These are the activations of a small neural network, seen along a few directions. Each row is one input.
In each table, some parts of the input vary, and every possible input appears once, in random order.
A made-up example of a description, with smaller parts first: one of 4 places along a line, together with either a single point or one of 9 places around a ring or (one of 2 separate values, together with one of 5 places around a ring).
Shared parts are said once, and a part with two or three values counts as separate values.

Other details of the inputs vary at random and push rows far along two fixed directions, the same in every table; ignore that.

A family of inputs:
row 1: [  3  -8  56   4  25 -28  21   4 -49 -10  11 -24  20]
row 2: [  1 -32  62   3   6  -6   3   3 -58  10  21 -34   0]
row 3: [  2 -14  60  -2  20 -24  10  20 -44 -15  10 -26  27]
row 4: [-27  13 -26  33 -32  26  29 -32  39  22 -24  26  -2]
row 5: [-15 -50  52 -11  24 -27  21  22 -55   9   1 -24  12]
row 6: [ 32  30 -61 -31   1   9 -56  24  33 -17   9 -13 -26]
row 7: [-44   0  18  55 -31  24  44 -46  16  36 -31  32  13]
row 8: [-52   1  18  48 -40  29  60 -44  26  31 -30  28  15]
row 9: [ 17 -11  30 -12  16 -17 -10  12 -34  -5  21 -39  -3]
row 10: [ 41  43 -76 -32  20  -7 -29  15  26 -29  10  -8 -18]
row 11: [ 12 -42  70  -6  21 -34  -2  29 -43 -12  19 -17  28]
row 12: [-21  10 -23  22 -24  15  34 -31  50   7 -20  48  11]
row 13: [ 37  47 -68 -35  17  -4 -49  24  30 -34   5  -4 -17]
row 14: [-25   5 -13  30 -24  17  15 -23  47  13 -27  58  18]
row 15: [-45   9 -29  12 -14  20  25 -30  31  22 -39  44  -8]
row 16: [ 40  50 -71 -28  23 -10 -37   8  23 -28   8  -4 -22]
row 17: [-16 -49  62 -19  27 -27  -3  36 -57   1   0 -23  12]
row 18: [ 21 -39  64  -7  32 -41   2  19 -52 -11  26 -23  21]
row 19: [ 31  21 -58 -34  -7  19 -62  22  19 -13  17 -12 -36]
row 20: [-44  -1   7  37 -42  40  41 -40  19  31 -20  25  -3]
row 21: [ 49  18 -74 -33  16 -13 -39  19  35 -25  17   6 -18]
row 22: [-30  31 -18  26 -19  18  46 -35  35   4 -27  32  13]
row 23: [ 52  23 -67 -36  24 -17 -51  18  28 -25  18   5 -21]
row 24: [-45 -11  10  47 -44  38  44 -42  13  37 -24  31   2]
row 25: [ 19   8 -30 -13  -3  14 -31   0  -1   4  12  -9 -28]
row 26: [ -5 -36  68  -1  -1  -3  -6  18 -52   5  20 -35   6]
row 27: [ 11 -14  36 -15   9 -12 -19  26 -27  -8  18 -38   5]
Description of these inputs: one of 3 separate values, together with either a single point or (one of 2 separate values, together with one of 4 places along a line).
Q: The inputs of row 8 and row 9 match in every part but the choice among 3 separate values. If row 20 is changed in the same way as row 8 into row 9, which row does it become?
A: row 2
Q: Which other rows does row 13 become when the choice among 2 separate values takes its other values? List them by row number.
A: row 3

A family of inputs:
row 28: [ 24  33 -36 -26  22 -10 -14  15   2 -23   8 -25 -10]
row 29: [-28 -44  91  25   5 -16  20   3 -47  15  -6   1  34]
row 30: [ 40 -11  22 -12  18 -21 -20  24 -32 -18  30 -41   2]
row 31: [ -6  11 -19  20 -13   9  17 -23  18   9  -9  21  -4]
row 32: [-26 -24  36   9  10 -14  18   9 -19   5 -18   9  24]
row 33: [-22  10 -15   4  -7   4  18  -5  27  -1 -18  24   9]
row 34: [-31   0  -8   6 -42  53  -4 -13  -1  24  -8  -2 -29]
row 35: [ 34   7 -29 -24   3  -3 -34  21  17 -19  20 -10  -9]
row 36: [ -5  20 -20  20  -8  12  18 -28  13  10  -6  14  -3]
row 37: [-16 -33  78  22  16 -21  44 -10 -57  13   2 -17  29]
row 38: [ 29  13 -36 -30  17 -14 -20  12   7 -20  10 -10 -17]
row 39: [-17  12  -4  10 -16  13   6 -11  29   2  -9  26   5]
row 40: [ 30  -3  26 -18  23 -24 -22  23 -34 -22  25 -38  -2]
row 41: [ 25 -28  17 -34  30 -31 -16  31 -28 -16  22 -23   2]
row 42: [ 21  -4 -36 -38  21 -14 -34  23  11 -14   2   4 -13]
row 43: [-10  -1 -18  12 -12  10  11 -13  25   9  -8  31   0]
row 44: [-11   1 -12  15 -20  15  -2 -10  28   9 -15  29   8]
row 45: [-14  -5 -20  14  -9   9   3 -11  23  14 -17  37   0]
row 46: [ 24  25 -35 -27  19 -14 -16  20   6 -26   5 -19 -12]
row 47: [-29  -9 -12   8 -40  42  -7 -17  14  38  -9  -9 -36]
row 48: [ -1  -3  37  26  -4   1  22 -14 -20   7   6 -12  19]
row 49: [-11  32  -7  18 -13  16  12 -26  17   3  -8  10   2]
Q: What is each input in this table made of?
A: either one of 2 separate values or (one of 4 places along a line, together with one of 5 places around a ring)
Q: Which other rows does row 33 become when the place on the line of 4 takes its other values? List them by row number.
A: row 28, row 32, row 46

A family of inputs:
row 50: [ 17 -26  34 -22  31 -31  -2  31 -47 -13  18 -40   8]
row 51: [ 11 -16  29  12   6 -16   9   1 -13  -3  10   1  16]
row 52: [-47 -20  34  49 -19  11  49 -36   8  32 -32  50  30]
row 53: [-47  16  22  40 -14  14  52 -39   7  17 -33  31  21]
row 54: [ 20  13 -37 -23  -7  16 -45  17   8  -3  13 -24 -34]
row 55: [  6  -4  26   1  23 -20  13   2 -37  -4   5 -24   8]
row 56: [ 20  12 -38 -21  -5  16 -34   7   4   0  17 -23 -38]
row 57: [ 21   6 -38 -25  -9  20 -37  12  10   0  15 -18 -34]
row 58: [-52 -27  45  46 -41  34  48 -39  -9  41 -18  19   6]
row 59: [ -4 -15  35 -13  19 -19   8  21 -32  -9   5 -21  12]
row 60: [ -5 -33  51   9  -2   2  -1   6 -48  19  14 -35  -3]
row 61: [ 24  43 -62 -23  12  -1 -24   5  23 -22   0  -7 -20]
row 62: [-59 -21  52  43 -43  35  39 -34  -7  38 -23  22  12]
row 63: [ 23  24 -54 -30  12  -3 -40  16  31 -19   2  16 -14]
row 64: [ 15 -52  71 -13  13 -14 -18  34 -72   2  30 -57   0]
row 65: [ -1 -19  27  -6  16 -19  18  11 -30  -4   7 -19   9]
row 66: [ 25  20 -62 -22   9  -2 -30   6  33 -13   2  19 -18]
row 67: [-12  33 -51  26 -33  27  12 -34  69   8 -23  56   2]
row 68: [ 32  28 -41 -14   5  -2 -20   2  25 -17  13  -4  -7]
row 69: [ 15  19 -51 -39  13  -6 -32  20  29 -20  -1   5 -19]
row 70: [ 19 -32  36 -12  30 -31 -17  30 -40 -10  16 -18  15]
row 71: [ 19  17 -59 -36  10  -5 -33  21  31 -19  -1   4 -19]
row 72: [ 32  30 -44 -13   4  -2 -16  -2  27 -19  15  -2 -11]
row 73: [-51  -6  24  38 -22  15  53 -26  11  21 -33  31  25]
row 74: [ 30  37 -42 -20   5  -1 -27   7  30 -26  12  -2  -8]
row 75: [ -2 -32  32  -8  19 -23   7  14 -28   3   2 -11  11]
row 76: [-22  48 -57  21 -19  25  29 -43  50   8 -30  40 -10]
row 77: [ 11 -15  33   9   7 -17  -1  11 -14  -7   9  -3  21]
row 78: [-59  -8  39  47 -43  38  36 -38   2  40 -27  23   7]
row 79: [-29  24 -59  10 -24  24  20 -32  65  13 -34  54 -10]
row 80: [ 25 -24  52 -10  26 -33 -14  28 -41 -18  24 -25  19]
row 81: [ 25 -21  53  -1  23 -30  -3  22 -44 -15  26 -37  22]
Q: The inputs of row 57 and row 58 match in every part but one. If row 55 is changed in the same way as row 57 into row 58, which row does it become?
A: row 76
Q: What is each input in this table made of?
A: one of 4 places along a line, together with either one of 2 separate values or one of 6 places around a ring
Q: A walk changes only the place on the line of 4. It starts at row 79 and steps to row 75. List the rest of the walk in order.
A: row 71, row 69
Q: Which other rows does row 62 become when the choice among 2 separate values takes its other values? List them by row number.
A: row 78
